A small network was shown many inputs. Here are its activations along a few directions, one row for each input.
Each table varies a few parts of the input and shows all the possible inputs, shuffled.
A made-up example of a description, with smaller parts first: ring(5) and (point or (values(2) and line(4)) or ring(11)).
Shared parts are said once, and a part with two or three values counts as separate values.
(in the rows, 128 means zero)

Table:
r1: [122 142  74  99 115 112 151 156 120  87 123]
r2: [127 145 143 108 148  90 139 110  95 157 116]
r3: [109  88 206 140 115 108 151  75 139  87 103]
r4: [152 152 117 117 101 136 116 190 118 124 112]
r5: [146 158 157 139  99  91  97 104 121 167 127]
r6: [137 128 114 155 132 156  82 121 151 168 162]
r7: [147 162 163 124 130  98 129 126 123 172 110]
r8: [138 132 120 144 163 164 117 145 151 173 147]
r9: [152 149 112 132  70 129  84 167 116 119 131]
r10: [129 136  95 103 119 127 126 175  90 109 117]
r11: [122 150 123 103 144  75 163  91 124 135 122]
r12: [ 96  61 163 161 142 183 144  89 166  89 138]
r13: [118 114  99 129 180 156 128 129 123 159 152]
r14: [114 118  77 126 175 142 153 109 152 138 157]
r15: [111  85 157 139  88 151 139 134 131  35 102]
The inputs of r1 and r11 match in every part but one. If r10 is changed in the same way as r1 into r11, which row does it become? -> r2
What do these inputs look like to the network? -> values(3) and (point or line(4))
Which other rows does r5 become when the values(3) part takes its other values? List them by row number. -> r6, r9
Which other rows agree with r8 in the values(3) part? List them by row number. -> r6, r12, r13, r14

Table:
r16: [106  95 170 149 129 126 161  59 169  98 127]
r17: [162 178 128  98  96 103 118 205  87 135  93]
r18: [140 138 115 136 200 153 117 139 141 214 154]
r19: [166 166 123 127 101 113  80 176 117 164 126]
r20: [156 199  40 112 139 119  99 160 122 206 164]
r21: [100  63 143 166 116 201 134 112 170  64 139]
r22: [133 148 171 105  88  86 136 136  81 106  85]
r23: [112  97 172 136  97  96 145  80 146  67 112]
r24: [ 88  68 164 144 196 136 182  42 170 117 139]
r25: [164 198  41  98 107  90  85 181  99 175 149]
r26: [138 173  32 108 207 129 122 142 121 225 177]
r27: [137 136 166 135  93  95 101 107 110 134 118]
r28: [108  64 144 154  85 172 119 131 145  34 124]
r29: [158 166 122 141 132 142  95 156 140 195 141]
r30: [104  78 147 126  81 161 153 159 116   7  89]
r31: [129 135 165 148 124 125 116  87 134 165 133]
r32: [111 106 159 143 192 136 138  70 135 184 146]
r33: [108 110 175 107  92  87 178 110 117  39  77]
r34: [ 82  36 137 160 181 211 155  96 170  81 151]
r35: [158 208  46  70 102  80 125 211  70 147 115]
The inputs of r30 and r28 match in every part but one. If r35 is changed in the same way as r30 into r28, which row does it become? -> r25
What do these inputs look like to the network? -> line(4) and line(5)
